Each row below holds a small network's activations on one input, seen along a few directions.
Each table varies a few parts of the input and shows all the possible inputs, shuffled.
Descriptions start from the smaller parts, as in this example, which fits no table here: one of 3 separate values, together with either a single point or one of 9 places along a line or (one of 6 places along a line, together with one of 8 places around a ring).
Shared parts are said once, and a part with two or three values counts as separate values.
In the rows, 128 means zero.

Other details of the inputs vary at random and push rows far along three fixed directions, the same in every table; ignore that.

Table:
R1: [127 131 103 173 129 102 165 140 113 136 131]
R2: [150 104  56  83 170 139  79  69 153  98 172]
R3: [101 137 130 141  80 192  53 142 156 160  76]
R4: [156 120  88  72 170 168  98  60 150  76 174]
R5: [145 146 104 155 121  90 161 150 124 144 138]
R6: [ 89  70 211  66 177  73 151 150 165 175 135]
R7: [151 162 136 144 121 119 179 140 121 123 140]
R8: [109 149 147 133  71 209 111 144 194 167 107]
R9: [100 142 130 122  78 198  72 178 182 144 107]
R10: [113 125 155 145  62 204  64 139 161 135  86]
R11: [124 140 117 151 136 119 144 164  98  92 134]
R12: [132 135 120 152 134 121 144 169  97  93 138]
R13: [143 148 146 155 134 133 145 149  92  86 136]
R14: [139 138 130 162 111 114 170 114 103 120 112]
R15: [156 154 119 141 126  99 119 145  85 121 113]
R16: [133 166 130 146 128 122 180 132 117 119 130]
R17: [ 71  72 206  83 193  66  97 143 139 154 119]
R18: [139 147 101 154 125  92 161 148 120 144 133]
R19: [ 99 111 121 163  74 192  96 150 188 182 106]
R20: [117 152 112 143 139 115 143 163 100  94 129]
R21: [ 89  66 240  79 174  81 105 120 125 135 105]
R22: [172  74  65 101 157 155 116  41 143 131 161]
R23: [160 159 139 137 111 101 130 138  96  97 119]
R24: [103 142 139 136  58 191 100 121 184 168  80]
R25: [153 169 144 137 128 119 141 155 105  93 139]
R26: [182  94  63  82 151 141 113  46 155 138 164]
R27: [156  97  57  73 160 154 135  71 172 115 182]
R28: [154 148 111 149 119  99 157 131 102 151 113]
R29: [136 144 107 159 126 104 159 122  96 146 106]
R30: [144 157 115 144 130  99 120 139  84 118 107]
R31: [128 166 138 146 139 127 143 143  96  87 127]
R32: [156 102  93  87 170 177 101  58 143  72 178]
R33: [147 153 112 148 128  91 123 164 108 114 137]
R34: [ 69  65 199  90 187  65 135 129 154 184 120]
R35: [152 133 124 160 128 111 123 142  77 115 115]
R36: [157 152 131 145 103 102 167 125 114 127 119]
R37: [142 163 133 139 118 104 131 130  92  93 108]
R38: [111 156 156 126  78 210  73 158 178 137 105]
R39: [154 160 136 136 114 104 130 136  93  96 114]
R40: [141 153 109 147 131  93 123 162 104 114 132]
R41: [164  98  57  84 158 144 114  38 150 134 154]
R42: [147 132 133 163 109 116 170 119 101 121 116]
R43: [142 155 118 134 128 107 141 174 110 100 141]
R44: [ 85 120 123 148  76 206 114 155 191 166 106]
R45: [ 91 136 113 146  75 181  94 147 196 185  99]
R46: [115 145 104 150 133 114 181 148 116 123 130]
R47: [144 139 121 159 130 109 123 138  78 114 111]
R48: [ 75  82 230  79 186  94 154 119 151 162 122]
R49: [ 99 156 125 131  95 111 116 143  47 114 178]
R50: [122 152 104 142 129 109 180 151 121 126 131]
R51: [142 132 113 167 123 109 161 123  94 144 111]
R52: [162 154 122 142 122  97 119 147  89 121 117]
R53: [150  86  61  99 170 148  82  68 147  93 175]
R54: [ 93 114 126 149  74 208 114 160 190 167 110]
R55: [154  97  74  87 150 153 125  25 153 107 153]
R56: [ 81  70 235  87 183  99 155 121 149 161 127]
R57: [119  97  67  71 122 155 110  42 113 130 225]
R58: [ 86  55 214  92 188  73  98 150 136 153 128]
R59: [135 156 133 147 122 109 132 127  87  91 107]
R60: [101  75 230  68 164  68 141 113 147 171 109]
R61: [124 159 112 135 136 110 142 166 105  96 130]
R62: [104 128 152 152  74 220 115 140 185 161 109]
Description of these inputs: one of 2 separate values, together with either a single point or (one of 5 places around a ring, together with one of 6 places along a line).
- The inputs of R4 and R16 match in every part but the choice among 2 separate values. If R21 is changed in the same way as R4 into R16, which row does it become? => R14
- The inputs of R8 and R38 match in every part but the choice among 2 separate values. If R34 is changed in the same way as R8 into R38, which row does it become? => R17
- Change only the choice among 2 separate values in R51. List by row number the other rows that result. => R47
- Change only the place on the line of 6 in R1. List by row number the other rows that result. => R5, R18, R19, R34, R45
- Change only the choice among 2 separate values in R45. List by row number the other rows that result. => R2
- Change only the place on the ring of 5 in R23. List by row number the other rows that result. => R25, R33, R43, R52

Table:
R63: [116 177 127 194  70 144 111 194 100 136  77]
R64: [148 173 119 172 134 105 166 152  75  76 121]
R65: [159 124  88 111 133 161 138 102 170 117 142]
R66: [128 130  96 108 133 143 144 101 144 128 167]
R67: [160 123 101 116 123 133 139  80 124 136 141]
R68: [117 112 130 133 113 156 126 105 148 147 119]
R69: [109 120 155 131 125 135  91 164 140 140 121]
R70: [110 139 182 131 131  70 119 171 102 144  89]
R71: [107 106 133 103 131 150  98 123 142 117 149]
R72: [136 118 132 122 133 142 110 100 113 107 132]
R73: [130 129 121  87 155 117 130 111 112  98 168]
R74: [120 127 180 118 104 128  98 134 122 147 104]
R75: [157 129 165 105 206  37 177 141  80  82 147]
R76: [144 168  48 183  84 161 158 132 115 106 152]
R77: [107 103 134 128 133 124 119 128 145 166 109]
R78: [118 109 133 109 123 117 115 116 157 165 109]
R79: [137 108  92 127 129 139 129 118 153 137 147]
R80: [100 110 169 126 141 141 136 131 162 155 107]
- The inputs of R73 and R66 match in every part but one. If R75 is changed in the same way as R73 into R66, which row does it become? => R65
- Describe the family of inputs behind these rows. => one of 2 separate values, together with either one of 4 places along a line or one of 5 places along a line
- Change only the place on the line of 5 in R73. List by row number the other rows that result. => R63, R69, R70, R71
- Change only the choice among 2 separate values in R80. List by row number the other rows that result. => R64
